These are the activations of a small neural network, seen along a few directions. Each row is one input.
In each table, some parts of the input vary, and every possible input appears once, in random order.
Descriptions start from the smaller parts, as in this example, which fits no table here: one of 8 places around a ring, together with either a single point or one of 9 places around a ring or (one of 3 separate values, together with one of 6 places along a line).
Shared parts are said once, and a part with two or three values counts as separate values.
(in the rows, 100 means zero)

Other details of the inputs vary at random and push rows far along three fixed directions, the same in every table; ignore that.

Rows:
r1: [84,132,104,126,107,96,46,74,63,104,79,80]
r2: [111,85,98,110,100,76,146,96,100,141,102,85]
r3: [61,110,71,72,109,135,111,131,69,69,127,101]
r4: [114,101,120,130,98,92,107,70,116,112,93,125]
r5: [131,102,112,111,94,96,132,83,105,104,96,97]
r6: [101,86,89,88,97,136,142,114,126,107,131,128]
r7: [122,101,98,99,83,92,114,73,123,108,100,109]
r8: [116,108,107,120,100,83,97,76,131,115,105,125]
r9: [112,95,100,107,99,107,115,95,130,115,119,124]
r10: [80,127,100,118,106,103,59,80,58,99,80,82]
r11: [114,98,120,124,100,90,114,73,115,107,95,123]
r12: [105,96,84,87,87,106,131,94,130,96,122,131]
r13: [121,97,105,110,102,95,137,100,117,95,108,113]
r14: [88,142,99,122,103,70,33,62,73,100,73,85]
r15: [141,110,121,133,99,76,116,67,104,110,82,91]
r16: [86,116,71,82,113,129,103,128,68,83,116,69]
r17: [124,8,156,52,78,76,51,153,166,103,55,90]
r18: [79,23,145,45,88,93,24,167,99,73,43,65]
r19: [66,109,65,69,108,136,118,140,69,64,129,99]
r20: [71,114,63,77,117,133,110,142,74,72,129,90]
r21: [79,147,101,134,109,60,28,60,75,93,76,103]
r22: [100,87,99,118,104,65,138,99,105,131,106,103]
r23: [76,119,81,84,105,125,97,110,58,81,107,78]
r24: [116,87,88,82,94,132,131,111,126,118,127,106]
Description of these inputs: one of 2 separate values, together with either a single point or one of 11 places along a line.
Changing only the choice among 2 separate values turns r16 into r20. The same change can be made to r2. Which row results?
> r22
Start at r7 and move only the place on the line of 11, one step at a time. The first step leads to r14. Which rows follow, in order?
> r17, r24, r1, r10, r18, r23, r5, r15, r16

Rows:
r25: [121,97,89,100,89,102,143,98,123,121,121,108]
r26: [126,100,95,94,86,124,131,86,132,92,118,126]
r27: [83,134,98,140,107,80,71,60,87,104,100,114]
r28: [52,108,63,64,106,153,73,133,77,76,119,99]
r29: [119,96,102,99,88,131,132,85,127,97,118,131]
r30: [121,88,96,104,101,119,152,97,111,127,117,100]
r31: [84,133,99,139,107,75,92,67,72,111,90,98]
r32: [102,137,109,135,101,92,85,60,67,98,89,93]
r33: [99,128,99,138,113,84,88,69,66,122,92,82]
r34: [57,106,70,66,105,143,85,139,63,86,108,80]
r35: [129,111,95,94,95,118,143,83,119,95,128,116]
r36: [137,40,142,79,78,91,86,116,169,95,70,116]
r37: [106,85,92,92,93,112,162,109,119,116,118,121]
r38: [107,87,96,88,101,111,154,105,126,111,125,128]
r39: [52,109,62,69,105,148,69,132,75,83,121,100]
r40: [97,140,104,128,114,95,75,60,81,110,93,99]
r41: [51,96,69,74,113,122,99,144,54,84,119,72]
r42: [94,131,94,137,112,64,98,69,69,106,90,80]
r43: [102,72,152,119,95,49,30,93,115,94,45,112]
r44: [118,91,90,103,98,95,157,99,116,115,121,97]
r45: [115,96,101,96,102,107,147,96,119,110,122,130]
r46: [120,72,147,115,99,51,46,95,105,106,38,65]
r47: [101,132,103,138,115,90,89,64,67,115,84,79]
r48: [88,119,96,127,114,82,108,82,65,108,92,89]
r49: [96,133,98,135,105,86,79,69,74,121,91,95]
r50: [118,96,97,97,99,116,135,93,126,123,127,121]
r51: [67,101,80,70,107,139,95,135,50,73,108,69]
r52: [59,110,63,59,109,124,77,141,72,79,128,84]
r53: [112,78,141,114,91,57,19,90,127,103,47,98]
r54: [113,66,147,105,90,41,49,110,110,97,41,89]
r55: [117,96,86,99,90,109,128,93,139,111,129,127]
r56: [71,32,113,42,98,85,63,182,93,72,66,63]
r57: [124,95,88,96,89,109,142,99,124,123,118,109]
r58: [52,102,67,69,104,130,86,146,62,89,120,82]
r59: [87,134,100,139,106,76,88,69,74,113,94,95]
r60: [46,108,55,65,104,126,81,137,79,68,123,101]
r61: [106,143,96,128,102,91,85,62,76,102,84,88]
r62: [117,98,98,101,93,130,130,84,130,104,116,130]
r63: [129,29,151,85,81,72,108,130,146,110,65,113]
r64: [122,100,87,101,90,111,122,88,136,116,124,128]
r65: [135,29,146,67,85,70,103,135,162,99,75,116]
r66: [115,74,167,140,115,57,45,121,112,80,46,94]
r67: [113,90,84,88,91,106,161,108,124,111,117,117]
r68: [88,136,95,139,106,87,67,61,86,109,104,112]
r69: [102,151,92,134,101,95,72,49,80,84,99,108]
r70: [102,142,92,125,109,81,72,64,84,111,100,97]
r71: [108,143,101,129,97,89,85,60,71,95,85,89]
r72: [113,95,88,100,92,97,154,97,123,114,117,113]
r73: [44,105,71,66,113,124,87,139,67,77,122,93]
r74: [65,116,67,59,110,134,74,132,74,77,115,81]
r75: [118,99,99,98,99,120,134,90,126,123,123,119]
r76: [118,94,96,101,92,120,143,96,120,127,115,112]
r77: [130,102,91,101,96,116,159,88,104,101,121,97]
r78: [63,103,62,70,109,119,91,144,57,85,119,65]
r79: [124,99,107,93,94,126,142,88,120,102,121,120]
r80: [121,100,88,96,92,122,128,86,139,107,117,125]
r81: [130,24,146,84,90,76,122,133,136,109,73,101]
r82: [93,140,95,139,106,90,62,56,84,114,98,113]
r83: [100,141,108,128,112,95,76,58,79,102,91,99]
r84: [66,97,79,68,107,138,96,138,51,70,112,69]
r85: [123,96,104,99,87,125,149,92,113,106,113,112]
r86: [91,141,95,129,112,68,83,63,83,101,98,101]
r87: [107,145,100,122,109,90,76,60,84,97,91,94]
r88: [115,21,143,75,82,83,101,133,168,102,76,129]
r89: [93,142,95,128,111,69,79,65,85,103,102,98]
r90: [66,41,115,34,97,88,47,178,108,67,73,82]
r91: [89,140,89,135,104,75,71,61,92,99,101,110]
r92: [115,95,99,98,99,110,138,96,126,121,131,120]
r93: [130,102,100,88,92,119,141,90,125,96,120,115]
r94: [125,101,93,92,96,113,133,93,132,117,122,115]
r95: [124,100,89,97,89,114,142,96,124,122,115,108]
r96: [58,104,72,64,100,151,77,132,71,60,123,100]
r97: [109,146,104,155,126,86,89,90,80,78,95,99]
r98: [119,70,145,116,98,48,43,98,105,112,42,67]
r99: [102,90,94,105,95,109,137,92,133,109,123,135]
r100: [70,34,120,54,99,94,51,176,89,87,74,60]
r101: [112,136,103,132,106,84,91,61,64,96,85,77]
r102: [129,98,96,94,85,118,150,93,117,99,118,108]
r103: [109,69,144,107,91,46,31,101,124,88,46,109]
r104: [93,138,92,135,104,70,86,68,77,108,95,91]
r105: [123,92,100,101,100,124,156,94,109,114,112,99]
r106: [87,136,103,133,113,76,80,65,80,108,102,102]
r107: [60,116,74,64,109,145,86,128,58,65,125,89]
r108: [49,96,69,74,114,121,102,143,53,82,115,74]
r109: [121,99,100,100,92,126,148,91,116,114,111,111]
r110: [67,103,62,68,109,124,89,142,58,88,115,66]
r111: [110,96,85,97,93,104,139,93,136,103,119,135]
r112: [137,26,140,78,87,68,120,136,143,104,71,97]
r113: [78,48,118,47,90,99,38,166,102,78,59,65]
r114: [123,71,151,113,97,52,48,95,104,98,37,66]
Changing only one part turns r71 into r85. The same change can be made to r111. Which row results?
> r88
Changing only one part turns r77 into r84. The same change can be made to r97. Which row results?
> r66
Changing only one part turns r110 into r33. The same change can be made to r74. Which row results?
> r40
What do these inputs look like to the network?
> one of 2 separate values, together with either a single point or (one of 4 places along a line, together with one of 11 places along a line)
Which other rows does r34 become when the place on the line of 4 takes its other values? List them by row number.
> r28, r40, r47
Which other rows does r57 become when the place on the line of 11 takes its other values? List them by row number.
> r25, r54, r61, r67, r71, r72, r95, r102, r104, r113
Start at r62 and move only the place on the line of 4, one step at a time. The first step leads to r83. Which rows follow, in order?
> r109, r105
Which other rows does r80 become when the choice among 2 separate values takes its other values? List them by row number.
> r28
